These are the activations of a small neural network, seen along a few directions. Each row is one input.
Each table varies a few parts of the input and shows all the possible inputs, shuffled.
Descriptions start from the smaller parts, as in this example, which fits no table here: one of 5 places around a ring, together with either a single point or (one of 2 separate values, together with one of 4 places along a line) or one of 9 places around a ring.
Shared parts are said once, and a part with two or three values counts as separate values.

Other details of the inputs shift rows strongly along two fixed directions, in all tables alike. That doesn't count.

Rows:
x1: [-28 1 -46 43 25 -21 28 -12 26 -75 -16 -17]
x2: [-22 -17 -21 53 37 -15 27 -2 40 -61 -16 -20]
x3: [-5 -10 23 -34 -22 14 80 80 -30 3 41 -31]
x4: [-16 -27 6 -59 0 2 81 68 -24 15 36 -37]
x5: [46 9 -15 48 -7 -31 -84 -78 33 13 -32 40]
x6: [-8 -17 10 -37 -14 29 81 78 -23 7 39 -31]
x7: [12 -5 -32 47 -27 -34 30 10 37 -54 11 -3]
x8: [10 2 -45 46 -6 -52 36 13 37 -40 3 -2]
x9: [18 13 24 -47 -7 12 -36 -5 -42 58 6 23]
x10: [-11 11 71 -21 14 34 -48 -14 -40 33 -17 19]
x11: [32 14 -56 33 4 -15 -91 -80 36 6 -26 45]
x12: [-8 -37 20 -40 3 7 81 66 -17 26 29 -50]
x13: [12 -6 39 -40 -13 28 -44 -21 -17 64 7 1]
x14: [4 -16 -36 28 -13 -61 26 -2 36 -45 6 -8]
x15: [-17 29 50 -35 1 32 -44 -23 -55 23 -18 22]
x16: [12 18 13 -40 -7 38 -31 -1 -30 66 3 28]
x17: [-20 -20 24 -43 -32 24 72 68 -11 -3 51 -42]
x18: [21 -20 -32 48 5 -57 39 8 38 -32 -4 -19]
x19: [39 23 -50 51 -10 11 -82 -66 37 -4 -20 48]
x20: [2 -3 -33 38 -19 -51 31 4 42 -43 9 -3]
x21: [-27 6 -28 35 11 -30 23 -14 32 -79 -19 -17]
x22: [-23 -15 -10 55 23 -29 21 -7 46 -69 -18 -21]
x23: [4 17 15 -45 -10 45 -40 -11 -20 62 13 17]
x24: [41 7 -38 45 8 -7 -88 -80 41 20 -32 31]
x25: [-4 17 59 -17 25 35 -45 -1 -46 40 -24 20]
x26: [3 2 24 -54 -18 22 -49 -21 -23 53 10 15]
x27: [0 15 27 -43 -25 34 -47 -14 -19 57 13 18]
x28: [-6 9 48 -21 34 51 -39 -7 -42 42 -24 20]
x29: [-21 4 -43 43 28 -24 34 0 13 -66 -27 -8]
x30: [-44 -3 34 -36 12 7 78 66 -55 -19 13 -38]
Description of these inputs: one of 5 places around a ring, together with either one of 2 separate values or one of 4 places along a line.
Change only the choice among 2 separate values in x21. List by row number the other rows that result.
Answer: x22
Start at x3 and move only the place on the ring of 5, one step at a time. The first step leads to x6. Which rows follow, in order?
Answer: x19, x17, x7

Rows:
x31: [36 -10 32 -20 -26 31 -94 -59 15 72 12 12]
x32: [29 -7 -42 20 19 -1 -60 -47 45 43 -15 32]
x33: [-18 56 32 -17 -32 46 -83 -47 -41 7 -14 54]
x34: [-8 29 -55 59 23 36 -49 -52 30 -50 -33 37]
x35: [-4 -36 -33 -42 12 10 54 31 -3 16 20 -39]
x36: [-18 -35 -8 66 16 -41 22 -18 74 -83 -11 -46]
x37: [41 5 -58 71 -6 -89 -11 -19 51 -28 -12 36]
x38: [33 -24 42 -27 -8 33 28 50 -30 75 24 -19]
x39: [46 4 47 -14 -48 5 -85 -53 -4 68 5 32]
x40: [4 -8 -99 46 -12 -3 46 15 68 -61 15 -8]
x41: [-16 -21 31 -75 -13 15 9 20 0 62 47 -26]
x42: [-46 -6 28 -32 -3 -23 46 16 -34 -34 -1 -32]
x43: [18 10 -7 -53 -13 23 -88 -67 -14 63 2 17]
x44: [-31 26 16 -2 -14 14 51 56 -44 -47 14 4]
x45: [10 18 -15 -22 -46 1 56 63 -21 -15 40 7]
x46: [-17 -34 69 -31 32 62 13 28 -22 31 0 -34]
x47: [12 -57 8 -11 -2 19 51 42 23 26 32 -45]
x48: [15 29 -54 8 -39 23 -71 -53 39 -3 12 31]
x49: [20 46 31 24 23 -10 -112 -59 -27 33 -54 75]
x50: [-12 1 -39 57 22 -73 45 7 3 -90 -32 -8]
x51: [45 4 -97 66 16 -53 0 -30 36 -27 -30 15]
x52: [-6 -15 -3 -49 -35 -36 50 21 -14 -1 31 -28]
x53: [-57 16 36 -57 -13 71 7 19 -33 -6 27 -18]
x54: [9 14 -33 -13 -20 31 64 64 -12 3 31 -5]
x55: [13 -6 22 -47 9 18 32 53 -31 79 22 -3]
x56: [30 -29 30 0 -32 -29 50 55 -10 15 33 -20]
x57: [35 57 -18 -5 -62 23 -111 -72 -1 31 -2 76]
x58: [-8 -8 48 -72 -34 -11 22 29 -19 56 43 -8]
x59: [4 20 -19 27 47 0 -18 -26 -26 -11 -49 16]
x60: [-37 -15 29 -59 44 53 22 16 -52 22 -6 -28]
x61: [-11 -22 7 73 -7 -66 29 -9 55 -87 -18 -28]
x62: [8 -16 14 57 35 -9 34 22 13 -30 -26 -23]
x63: [30 -7 -72 45 -10 -87 47 8 25 -59 -2 -2]
x64: [-28 2 10 11 28 -10 -44 -45 30 -11 -19 1]
x65: [-24 33 28 -31 12 74 31 49 -63 9 6 5]
x66: [-46 2 77 -54 -2 0 13 21 -37 23 7 -10]
x67: [-26 -5 26 -2 47 0 61 54 -20 2 -7 -22]
x68: [-41 -14 -16 2 24 -19 18 -20 13 -54 -11 -38]
x69: [-26 -26 -42 62 58 -35 38 -3 64 -66 -26 -19]
x70: [40 30 51 43 7 5 -118 -61 -25 28 -54 58]
What is each input in this table made of?
Answer: one of 2 separate values, together with one of 4 places along a line, together with one of 5 places around a ring
Changing only the choice among 2 separate values turns x63 into x50. The same change can be made to x38. Which row results?
Answer: x62
Changing only the choice among 2 separate values turns x34 into x40. The same change can be made to x53. Which row results?
Answer: x48
Change only the choice among 2 separate values in x31. List by row number the other rows that result.
Answer: x36
Change only the place on the ring of 5 in x66. List by row number the other rows that result.
Answer: x49, x64, x67, x69
